A small network was trained on invented records. Each row is its activation on one of them, seen along a few directions.
Each row is followed by the record's values for the fields LEKIZ, ZIGI, GOTI, KUN, FOTIS, DUF, FEGE.
Not every record has every field; a missing one is left out.
Other fields move the rows too, some of them a lot.
In the rows, 500 means zero.
Random noise pushes rows far along 11 fixed directions. That doesn't count. These rows show it; they differ only by the noise:
[587 248 739 532 668 322 437 557 591 467 421 539 423 576 565 481 419 473
 583 564 559 560 426 594 531 341 488 437 393 489 539 365]
[629 560 613 514 482 482 620 498 611 580 553 486 624 459 535 484 505 459
 563 454 493 511 507 533 584 503 371 757 517 404 382 391]
[745 476 715 486 545 154 456 529 564 525 407 375 413 413 616 505 506 602
 468 663 544 379 579 598 487 446 306 524 630 522 552 336]
[536 757 468 545 411 484 613 436 605 455 500 495 522 293 612 309 573 571
 447 361 637 503 521 498 563 653 447 474 730 539 564 528]
[351 729 458 432 448 561 581 428 546 495 503 504 626 446 468 553 402 437
 567 351 528 593 468 602 626 508 597 716 447 435 440 576]
[687 572 533 464 739 340 584 600 512 447 306 333 636 485 475 498 527 586
 567 429 435 532 487 518 541 657 340 436 664 642 416 560]
[723 377 472 208 424 738 713 459 733 691 469 450 492 517 405 642 398 465
 507 344 293 748 353 422 617 488 380 824 393 606 498 636]
[444 264 662 653 600 502 426 564 569 475 577 532 593 522 599 496 612 417
 559 649 480 399 605 517 459 387 489 606 416 343 429 186]
[531 310 676 423 418 433 479 505 736 541 473 523 291 426 645 511 433 447
 479 564 521 562 501 612 548 245 510 633 340 486 633 290]
[654 595 483 328 376 553 658 433 599 604 454 437 385 510 420 443 336 519
 464 312 505 659 393 582 607 550 406 586 512 568 597 700]
[536 477 510 446 608 593 537 575 634 486 334 437 518 490 521 434 574 563
 591 414 500 594 458 486 579 544 511 388 491 603 530 472]
[446 493 540 490 538 486 549 506 600 432 435 501 494 438 545 426 487 479
 522 407 551 601 463 578 522 470 559 469 492 544 547 453]
[484 326 475 382 587 616 472 439 467 481 385 435 577 532 372 535 623 627
 518 522 497 583 415 431 337 568 621 295 564 637 592 506]

[601 399 335 349 496 517 556 448 390 445 502 422 456 505 356 569 416 465
 316 452 329 540 461 429 425 632 394 503 635 618 584 801]
ZIGI=fezor GOTI=pak KUN=loted FOTIS=dotel DUF=zogim FEGE=bupu
[469 572 596 630 648 396 404 544 487 425 444 576 628 455 589 400 552 547
 631 508 594 469 474 454 548 540 564 332 544 481 407 423]
LEKIZ=luf ZIGI=fezor GOTI=senu KUN=loted FOTIS=dotel DUF=zogim FEGE=bupu
[735 580 454 386 387 579 583 542 625 625 422 452 406 425 525 473 594 595
 491 495 514 565 454 404 607 537 391 555 516 539 473 528]
ZIGI=fezor GOTI=pak KUN=gabef
[446 570 396 547 473 667 429 514 599 495 493 527 456 522 601 428 558 526
 527 415 511 480 526 389 571 609 497 405 535 526 546 570]
LEKIZ=luf ZIGI=dukug GOTI=senu KUN=loted FOTIS=dotel DUF=bofa FEGE=bupu
[594 461 677 479 329 468 658 522 546 639 544 411 587 612 435 402 476 401
 548 386 509 587 525 733 344 361 400 627 448 479 407 203]
LEKIZ=luf ZIGI=fezor GOTI=pak KUN=loted FOTIS=dotel DUF=bofa FEGE=bupu
[509 614 485 564 699 400 362 580 459 454 341 518 496 538 550 621 447 600
 614 554 577 469 454 393 711 544 521 408 493 523 411 670]
ZIGI=dukug GOTI=pak KUN=gabef
[444 763 477 608 537 431 554 707 567 389 378 263 616 356 589 481 633 534
 535 471 445 388 704 625 503 597 422 507 649 607 352 320]
LEKIZ=luf ZIGI=fezor GOTI=pak KUN=loted FOTIS=dotel DUF=zogim FEGE=gobaf
[478 230 504 534 445 643 464 607 710 449 530 554 247 438 694 521 529 343
 386 592 351 485 595 487 531 347 461 638 378 524 564 299]
ZIGI=fezor GOTI=senu KUN=loted FOTIS=dotel DUF=zogim FEGE=bupu
[600 726 530 481 418 515 456 466 460 644 479 479 506 668 358 624 331 589
 582 500 606 445 425 521 670 595 433 574 501 428 413 722]
LEKIZ=luf ZIGI=dukug GOTI=pak KUN=loted FOTIS=dotel DUF=bofa FEGE=gobaf
[678 404 561 472 397 434 520 430 428 613 559 459 407 610 364 474 447 529
 448 556 511 480 469 521 446 514 394 519 548 485 561 542]
ZIGI=dukug GOTI=pak KUN=loted FOTIS=dotel DUF=bofa FEGE=zivi
[471 543 485 528 652 357 422 527 487 390 399 410 571 323 581 549 646 567
 434 627 485 380 618 467 403 553 546 358 693 591 510 411]
LEKIZ=sagi ZIGI=dukug GOTI=pak KUN=loted FOTIS=dotel DUF=zogim FEGE=zivi
[650 535 496 389 448 436 576 503 596 563 474 427 495 432 553 440 532 576
 454 449 432 531 563 498 439 510 391 493 636 629 630 487]
LEKIZ=sagi ZIGI=dukug GOTI=senu KUN=fibil
[388 369 543 607 702 339 464 530 285 346 474 458 643 566 399 584 547 428
 508 568 436 447 554 577 320 451 566 444 498 441 362 436]
ZIGI=fezor GOTI=pak KUN=gabef
[408 487 539 379 474 379 383 410 573 426 394 560 300 390 572 591 445 539
 447 542 509 463 520 555 596 390 609 418 462 549 701 544]
LEKIZ=luf ZIGI=fezor GOTI=pak KUN=loted FOTIS=dotel DUF=bofa FEGE=gobaf
[288 738 443 603 548 633 370 638 456 449 417 341 652 538 496 658 569 470
 562 606 423 254 763 590 637 530 492 657 420 400 393 361]
LEKIZ=sagi ZIGI=fezor GOTI=pak KUN=loted FOTIS=dotel DUF=bofa FEGE=zivi
[737 271 744 485 825 141 330 492 423 415 319 571 507 556 477 724 440 635
 561 658 569 480 346 412 516 512 449 287 651 680 573 592]
LEKIZ=sagi ZIGI=dukug GOTI=pak KUN=loted FOTIS=dotel DUF=bofa FEGE=gobaf
[559 484 476 431 446 617 526 490 625 589 520 471 641 438 548 545 696 574
 544 535 454 499 574 358 438 512 460 530 555 570 473 359]
LEKIZ=luf ZIGI=fezor GOTI=pak KUN=fibil
[404 521 461 622 455 349 470 517 452 383 575 433 375 406 601 418 458 405
 325 574 447 331 704 598 438 504 397 547 653 443 575 489]
ZIGI=dukug GOTI=pak KUN=loted FOTIS=dotel DUF=zogim FEGE=bupu
[320 277 466 611 855 387 457 533 322 246 559 660 541 659 413 576 319 265
 504 432 310 500 469 561 585 543 553 442 379 367 508 735]
LEKIZ=sagi ZIGI=fezor GOTI=senu KUN=loted FOTIS=dotel DUF=bofa FEGE=zivi
[655 301 532 440 430 547 563 562 545 559 408 346 327 460 434 441 658 566
 372 531 435 437 568 520 307 480 419 403 582 651 601 330]
LEKIZ=sagi ZIGI=dukug GOTI=pak KUN=loted FOTIS=dotel DUF=bofa FEGE=gobaf
[488 614 419 453 551 606 659 441 557 444 424 578 674 458 386 417 496 550
 571 241 560 770 260 434 459 626 638 395 543 641 440 645]
LEKIZ=luf ZIGI=fezor GOTI=senu KUN=loted FOTIS=dotel DUF=bofa FEGE=gobaf
[470 401 552 573 361 617 486 506 366 601 585 381 479 675 379 336 568 540
 464 552 525 390 603 630 321 551 466 370 493 386 532 401]
LEKIZ=luf ZIGI=fezor GOTI=senu KUN=loted FOTIS=dotel DUF=zogim FEGE=zivi
[402 645 422 514 327 547 470 514 525 548 601 477 383 366 639 625 486 436
 352 596 453 330 668 499 635 492 405 799 444 372 470 510]
LEKIZ=sagi ZIGI=fezor GOTI=pak KUN=gabef
[449 500 427 454 414 580 462 530 504 548 471 421 316 581 458 486 387 510
 407 419 465 562 544 536 508 492 514 465 446 551 579 678]
LEKIZ=luf ZIGI=dukug GOTI=senu KUN=gabef
[547 536 544 388 505 327 421 459 610 440 366 499 451 368 623 675 474 538
 501 558 523 531 474 515 515 439 506 540 561 651 535 454]
ZIGI=fezor GOTI=pak KUN=loted FOTIS=dotel DUF=bofa FEGE=bupu
[284 372 382 530 372 802 560 445 416 482 578 570 594 553 316 392 668 501
 484 411 593 548 405 459 255 533 757 321 471 452 554 409]
LEKIZ=sagi ZIGI=dukug GOTI=pak KUN=loted FOTIS=dotel DUF=bofa FEGE=gobaf
[446 805 457 460 264 595 435 425 495 623 488 460 383 463 529 379 539 632
 481 446 683 439 576 555 557 517 575 445 575 462 642 559]
LEKIZ=sagi ZIGI=dukug GOTI=senu KUN=gabef
[511 297 537 576 471 715 315 570 588 665 588 542 336 671 604 520 522 525
 568 682 479 328 578 418 612 379 438 572 280 292 492 361]
LEKIZ=sagi ZIGI=dukug GOTI=pak KUN=loted FOTIS=dotel DUF=bofa FEGE=bupu
[507 431 601 555 356 354 563 528 583 415 514 454 255 449 557 268 418 465
 331 429 617 565 512 737 340 363 445 360 514 594 655 375]
LEKIZ=luf ZIGI=fezor GOTI=pak KUN=loted FOTIS=dufo DUF=zogim FEGE=gobaf
[428 510 444 587 359 652 439 450 369 527 556 502 448 599 450 345 545 546
 471 495 588 429 557 515 396 576 567 321 584 453 580 482]
ZIGI=dukug GOTI=senu KUN=loted FOTIS=dotel DUF=zogim FEGE=bupu
[746 436 722 419 265 356 499 343 622 704 607 542 527 336 558 574 654 639
 479 742 590 423 472 459 296 368 441 686 597 487 477 205]
LEKIZ=luf ZIGI=fezor GOTI=senu KUN=loted FOTIS=dotel DUF=bofa FEGE=gobaf
[648 592 484 492 554 481 510 557 491 555 488 500 420 488 502 546 446 568
 514 522 502 458 439 401 667 583 377 562 463 461 422 645]
LEKIZ=sagi ZIGI=fezor GOTI=pak KUN=gabef
[515 564 629 512 292 517 412 391 628 714 655 670 448 607 615 391 363 490
 628 475 626 497 527 526 678 315 501 639 329 272 610 487]
LEKIZ=luf ZIGI=dukug GOTI=senu KUN=fibil
[547 502 467 589 407 504 525 380 331 542 672 515 676 439 420 365 654 603
 444 529 588 449 478 408 228 627 454 457 730 466 452 447]
ZIGI=dukug GOTI=pak KUN=loted FOTIS=dotel DUF=zogim FEGE=bupu
[520 432 443 501 488 708 445 670 624 557 422 503 264 615 570 348 424 430
 570 400 436 518 525 537 739 461 401 429 273 485 584 539]
ZIGI=fezor GOTI=pak KUN=loted FOTIS=dotel DUF=zogim FEGE=bupu
[459 395 507 621 416 502 537 496 598 490 664 636 399 536 607 331 364 368
 433 416 525 596 517 531 481 439 459 571 465 462 583 539]
ZIGI=dukug GOTI=senu KUN=fibil
[422 567 509 557 585 568 401 577 497 496 453 527 587 536 514 587 550 521
 621 523 512 389 542 457 683 545 530 516 452 449 456 491]
LEKIZ=sagi ZIGI=dukug GOTI=pak KUN=loted FOTIS=dotel DUF=bofa FEGE=gobaf
[305 794 459 573 393 450 494 553 587 456 481 489 412 362 657 256 505 518
 540 393 687 490 602 654 544 454 592 409 463 466 577 389]
LEKIZ=sagi ZIGI=dukug GOTI=pak KUN=fibil

Here are new rows. What are their fields?
[373 502 481 507 492 794 423 598 492 651 447 485 605 595 442 388 798 614
 728 636 594 429 515 394 467 466 698 343 296 344 373 167]
LEKIZ=sagi ZIGI=dukug GOTI=pak KUN=fibil
[606 345 617 406 483 569 554 365 489 572 566 692 526 510 435 526 592 511
 550 536 504 486 368 436 550 456 555 516 435 374 504 435]
LEKIZ=sagi ZIGI=fezor GOTI=pak KUN=loted FOTIS=dotel DUF=bofa FEGE=gobaf
[529 618 557 506 373 258 544 418 542 449 498 541 527 267 604 494 492 554
 432 508 639 559 499 557 380 443 512 545 654 565 512 409]
ZIGI=fezor GOTI=pak KUN=fibil
[430 608 554 469 424 367 321 331 349 475 482 546 410 464 455 524 492 600
 473 600 676 433 451 581 386 462 686 339 619 491 634 497]
LEKIZ=sagi ZIGI=dukug GOTI=senu KUN=loted FOTIS=dotel DUF=zogim FEGE=bupu
[456 593 528 419 554 496 499 462 459 452 351 490 533 484 454 573 526 556
 584 460 530 565 414 499 586 505 668 423 469 570 517 539]
ZIGI=fezor GOTI=senu KUN=loted FOTIS=dotel DUF=zogim FEGE=zivi
[413 621 513 599 442 493 557 517 585 386 445 538 426 443 575 263 542 463
 491 346 623 522 537 630 514 527 529 352 573 559 611 484]
ZIGI=fezor GOTI=senu KUN=loted FOTIS=dotel DUF=bofa FEGE=gobaf
[569 330 445 469 610 546 361 643 428 588 379 344 355 711 443 438 534 613
 492 609 365 364 632 462 512 550 341 262 423 502 631 534]
LEKIZ=sagi ZIGI=dukug GOTI=pak KUN=fibil
[524 268 546 625 569 435 635 667 380 447 538 419 494 578 401 244 617 426
 484 478 458 538 502 621 175 446 528 302 428 460 439 226]
LEKIZ=sagi ZIGI=fezor GOTI=senu KUN=gabef
[576 633 523 634 560 426 571 633 682 426 420 558 375 426 699 202 508 519
 514 319 636 560 510 509 677 565 370 272 596 589 603 506]
LEKIZ=sagi ZIGI=dukug GOTI=pak KUN=fibil
[483 296 393 585 746 696 626 749 690 388 435 479 605 473 589 501 593 382
 532 401 288 648 543 361 517 562 417 562 475 680 337 431]
ZIGI=dukug GOTI=pak KUN=fibil
[704 604 481 245 384 266 717 421 414 566 458 387 342 364 358 612 310 499
 321 423 413 619 394 631 428 481 362 713 509 598 489 655]
LEKIZ=sagi ZIGI=fezor GOTI=pak KUN=gabef
[448 476 456 510 497 485 399 670 538 387 342 314 308 367 588 474 641 513
 369 680 407 320 706 559 455 504 452 399 519 580 569 263]
ZIGI=fezor GOTI=pak KUN=loted FOTIS=dotel DUF=zogim FEGE=bupu
[591 573 489 264 436 565 616 368 643 555 454 571 449 421 502 575 395 485
 526 328 488 704 358 468 618 409 560 596 408 603 606 623]
LEKIZ=sagi ZIGI=fezor GOTI=pak KUN=fibil
[512 415 394 567 661 518 628 555 337 456 585 498 627 607 359 507 463 383
 483 405 369 583 387 445 403 630 453 532 466 491 338 697]
LEKIZ=sagi ZIGI=fezor GOTI=senu KUN=gabef
[663 501 611 649 539 172 522 605 343 499 493 354 406 540 451 316 527 526
 433 598 518 322 611 682 328 560 295 402 636 479 437 405]
ZIGI=dukug GOTI=senu KUN=loted FOTIS=dotel DUF=bofa FEGE=gobaf
[279 469 495 686 612 577 593 633 449 390 581 571 683 603 496 392 535 271
 589 417 425 515 577 623 455 441 588 549 336 342 319 306]
LEKIZ=sagi ZIGI=fezor GOTI=senu KUN=fibil
[542 593 556 753 555 537 566 688 607 505 547 594 382 683 623 241 268 343
 629 273 595 561 523 608 834 485 334 516 363 367 419 605]
ZIGI=dukug GOTI=pak KUN=fibil
[458 713 585 564 479 347 610 404 493 411 569 646 640 380 521 486 382 450
 541 396 707 641 380 585 499 499 601 619 593 488 389 505]
ZIGI=fezor GOTI=pak KUN=fibil
[454 252 506 538 528 520 547 363 644 362 630 765 405 382 623 484 406 394
 335 367 546 705 370 352 449 437 578 461 573 642 681 606]
LEKIZ=sagi ZIGI=dukug GOTI=pak KUN=fibil
